These are the activations of a small neural network, seen along a few directions. Each row is one input.
In each table, some parts of the input vary, and every possible input appears once, in random order.
A made-up example of a description, with smaller parts first: one of 6 places along a line, together with either a single point or one of 11 places around a ring or (one of 2 separate values, together with one of 8 places around a ring).
Shared parts are said once, and a part with two or three values counts as separate values.
(in the rows, 128 means zero)

Other details of the inputs shift rows strongly along two fixed directions, in all tables alike. That doesn't count.

Table:
r1: [132 122 132 130 131 120 119 125 131 133 134 120 127 116]
r2: [126 121 129 126 137 125 127 128 122 139 132 123 118 127]
r3: [126 124 124 119 132 140 120 136 125 134 132 128 129 128]
r4: [135 127 118 132 124 122 154 133 127 118 125 137 128 128]
r5: [139 130 111 143 124 128 144 135 129 114 130 133 131 118]
r6: [132 118 133 117 123 134 121 125 133 130 131 125 142 126]
r7: [124 123 122 120 132 140 123 131 127 139 133 125 135 131]
r8: [128 140 132 132 116 138 149 130 128 130 130 140 127 120]
r9: [130 116 135 124 125 129 124 131 120 134 127 127 132 130]
r10: [138 129 113 124 126 131 149 136 137 112 129 135 130 122]
r11: [130 122 125 133 132 121 120 119 130 136 133 120 130 121]
r12: [128 124 119 132 117 132 150 133 122 121 121 137 126 123]
r13: [132 128 115 122 121 139 145 135 133 114 124 136 128 119]
r14: [137 129 118 145 126 127 146 139 135 114 117 127 130 125]
r15: [108 132 132 132 118 131 134 130 123 113 153 121 126 136]
r16: [129 136 123 131 109 138 144 131 127 126 128 135 121 122]
r17: [128 128 129 128 134 119 117 129 131 135 133 124 121 118]
r18: [132 121 139 133 135 120 121 129 133 131 124 115 126 122]
r19: [128 124 126 129 127 129 114 138 125 136 132 130 131 121]
r20: [129 121 127 136 137 129 121 135 126 138 129 114 121 121]
r21: [129 119 125 119 126 137 122 127 130 135 131 124 139 130]
r22: [132 122 133 135 135 125 119 134 128 134 126 115 120 122]
r23: [134 130 120 134 115 138 144 132 131 119 131 140 124 124]
r24: [125 117 128 126 127 130 125 125 122 139 125 128 137 136]
r25: [126 137 130 145 122 139 144 136 125 126 111 127 131 115]
r26: [131 119 131 131 123 126 117 126 131 132 132 127 144 122]
r27: [143 189 129 131 179 150  62  44  41  54  86 152  93 211]
r28: [128 128 120 142 122 133 142 139 134 117 111 130 128 120]
r29: [129 122 136 131 128 128 117 136 128 132 121 122 135 128]
r30: [131 118 132 127 133 125 125 127 120 136 132 121 117 126]
r31: [133 113 138 129 129 121 130 116 127 134 130 119 129 127]
r32: [144 141 113 140 123 118 149 135 129 117 131 126 131 122]
r33: [128 121 122 133 126 129 117 128 127 136 131 127 141 127]
r34: [128 135 117 121 115 142 143 132 125 120 121 129 124 117]
r35: [130 113 136 126 122 128 127 124 124 135 127 127 140 131]
r36: [127 118 130 124 126 130 122 136 119 138 128 130 127 130]
r37: [133 120 127 120 126 140 117 136 122 132 133 125 129 124]
r38: [127 124 132 131 130 130 115 141 126 135 121 124 130 129]
r39: [132 125 129 130 131 132 122 126 127 138 140 125 115 128]
r40: [125 123 127 134 140 123 124 129 132 140 126 116 126 127]
r41: [130 120 123 124 137 135 126 122 126 138 137 116 124 125]
r42: [134 120 136 126 119 131 120 131 131 134 137 131 131 129]
r43: [103 123 131 129 120 124 141 135 120 118 145 116 130 132]
r44: [129 118 138 133 125 125 122 132 135 134 121 120 143 128]
r45: [106 128 128 122 124 134 137 134 123 110 149 114 130 127]
r46: [126 128 124 130 136 123 118 128 127 136 134 124 121 119]
r47: [135 119 132 135 129 122 119 115 130 129 133 119 132 118]
r48: [126 121 125 130 125 137 123 131 130 144 140 131 131 135]
r49: [133 121 131 130 126 127 124 116 134 138 138 124 124 131]
r50: [130 136 126 126 120 146 147 132 122 123 125 132 129 114]
r51: [123 119 127 125 130 133 125 138 120 141 130 129 128 130]
r52: [128 116 131 127 132 121 130 119 128 140 129 121 126 130]
r53: [124 139 117 136 114 131 139 133 125 123 120 133 126 112]
r54: [105 127 131 140 124 128 134 139 120 112 138 108 132 130]
r55: [143 138 119 144 125 118 150 139 132 116 120 120 130 128]
r56: [131 131 113 140 119 134 140 134 127 116 124 136 129 114]
r57: [132 116 138 125 132 121 129 125 126 136 131 120 123 125]
r58: [121 125 125 133 134 132 120 136 127 140 122 123 137 135]
r59: [123 142 127 135 121 132 144 132 127 126 121 138 132 110]
r60: [136 118 134 120 131 130 124 124 130 131 135 116 124 119]
r61: [102 131 128 132 123 122 134 136 128 114 147 117 132 125]
r62: [127 123 128 128 125 136 122 137 130 141 139 133 126 130]
r63: [122 127 124 127 131 128 117 139 127 138 132 132 132 123]
r64: [129 124 127 130 131 130 125 121 132 141 140 124 120 131]
r65: [ 59 197 169  26 164  36 125 109 235 128  78 205 131 167]
r66: [129 125 127 120 138 132 123 127 127 134 135 121 119 123]
r67: [141 135 118 133 122 114 157 132 125 121 128 129 127 131]
r68: [123 135 123 139 116 132 142 139 132 125 109 126 127 117]
r69: [131 120 128 129 120 134 120 126 131 138 137 130 134 135]
r70: [132 122 129 131 126 130 114 131 123 130 132 126 136 122]
r71: [133 125 134 126 128 127 121 127 132 137 139 127 116 126]
r72: [135 117 135 120 130 127 125 115 135 129 133 118 131 122]
r73: [148 139 119 137 118 123 152 133 129 119 139 130 125 131]
r74: [147 135 113 128 124 126 154 137 131 115 135 123 129 123]
r75: [133 120 132 117 126 136 119 131 127 129 131 125 134 125]
r76: [154 211 130 146 168 174  69  35   4  22  69 167  91 214]
r77: [131 122 132 126 120 133 119 137 130 139 138 133 126 128]
r78: [135 119 139 138 133 122 121 119 132 128 122 113 132 125]
r79: [132 122 131 118 133 128 123 129 131 134 135 120 119 120]
r80: [124 123 118 135 130 134 118 132 121 140 135 126 137 127]
r81: [126 128 121 132 111 134 149 132 116 128 120 130 123 120]
r82: [124 127 122 131 137 122 121 123 130 139 134 123 126 123]
r83: [ 68 202 160  42 148  36 154 131 242 117  85 223 131 163]
r84: [136 118 136 129 117 132 120 122 132 132 137 130 137 132]
r85: [123 124 127 132 132 132 118 143 127 139 125 124 131 128]
r86: [130 119 131 136 134 122 123 125 134 136 123 114 130 126]
r87: [128 120 128 136 128 131 120 133 128 137 121 120 140 132]
r88: [137 120 138 128 125 127 123 123 133 134 140 123 121 125]
r89: [120 119 124 126 132 133 127 130 121 143 129 128 134 136]
r90: [138 119 138 131 123 126 124 113 135 132 138 123 127 128]
Description of these inputs: one of 5 separate values, together with either a single point or one of 5 places along a line or (one of 2 separate values, together with one of 6 places around a ring).
The inputs of r41 and r40 match in every part but the choice among 5 separate values. If r66 is changed in the same way as r41 into r40, which row does it become? -> r20
The inputs of r5 and r83 match in every part but the choice among 5 separate values. If r53 is changed in the same way as r5 into r83, which row does it become? -> r16
The inputs of r19 and r36 match in every part but the choice among 5 separate values. If r47 is changed in the same way as r19 into r36, which row does it become? -> r31
Change only the place on the ring of 6 in r3. List by row number the other rows that result. -> r6, r7, r21, r37, r75
Change only the place on the ring of 6 in r24. List by row number the other rows that result. -> r9, r35, r36, r51, r89
Change only the choice among 5 separate values in r65. List by row number the other rows that result. -> r11, r49, r52, r86
A walk changes only the place on the line of 5. It starts at r25 and steps to r68. List the rest of the walk in order. -> r28, r14, r55

Table:
r91: [132 174 133 128 160 104 111  91 115  79 101 141 108 162]
r92: [152 145 131 117 145 129  99 102 120 120 105 152 121 153]
r93: [134 176 130 131 154 111 120  97 111  83  85 148 110 159]
r94: [140  92 133 116 117 110 152 139 170 168 157 111 136  93]
r95: [104  98 113 130  98 128 180 174 154 156 176 105 136  86]
r96: [180 138 113 156 129 156 128  95  79  92 119 128 107 141]
r97: [117 158 136 121 132 114 128 110 129  85 120 144 130 157]
r98: [ 94 162 143  99 155 134  79  97  97 106 120 152 114 176]
r99: [181 124 109 156 123 166 117 110  86 116 115 127 120 123]
r100: [136 107 135 148 129 161  86 110  79 122 138 104 135 146]
r101: [180 123 113 157 129 151 127  99  91 102 145 113 109 132]
r102: [141 104  99 168 101 177 160 148  79 123 159  98 122 104]
r103: [140 135 143 108 149 119  90  93 130 135 122 142 117 153]
r104: [ 78 134 135  85 121 106 145 168 181 164 132 155 141 120]
r105: [ 66 151 165  66 132  58 141 141 217 140 114 166 148 136]
r106: [123 105 124 134 114 110 159 172 174 172 117 121 142  81]
r107: [ 63 169 145  65 125  86 153 163 203 145 101 188 135 130]
r108: [130 145 140 127 155 110 103 101 122 109 116 122 115 147]
r109: [138  63 106 167  93 177 149 164  94 157 197  64 130  80]
r110: [137  81 117 151 119 128 142 167 147 179 140  95 141  85]
r111: [149  74 109 173  85 171 154 170 111 154 150  90 153  80]
r112: [149 125 131 153 157 148  72  92  73 119 121 102 112 151]
r113: [122 171 130 126 135 126 128 102 108  78  97 154 128 163]
r114: [ 87 118 142  90 115  90 149 168 201 169 125 148 161 114]
The inputs of r113 and r111 match in every part but one. If r102 is changed in the same way as r113 into r111, which row does it become? -> r107
Describe the family of inputs behind these rows. -> one of 4 places along a line, together with one of 6 places around a ring
Change only the place on the ring of 6 in r110. List by row number the other rows that result. -> r91, r93, r106, r108, r112
Change only the place on the ring of 6 in r94. List by row number the other rows that result. -> r92, r96, r99, r101, r103
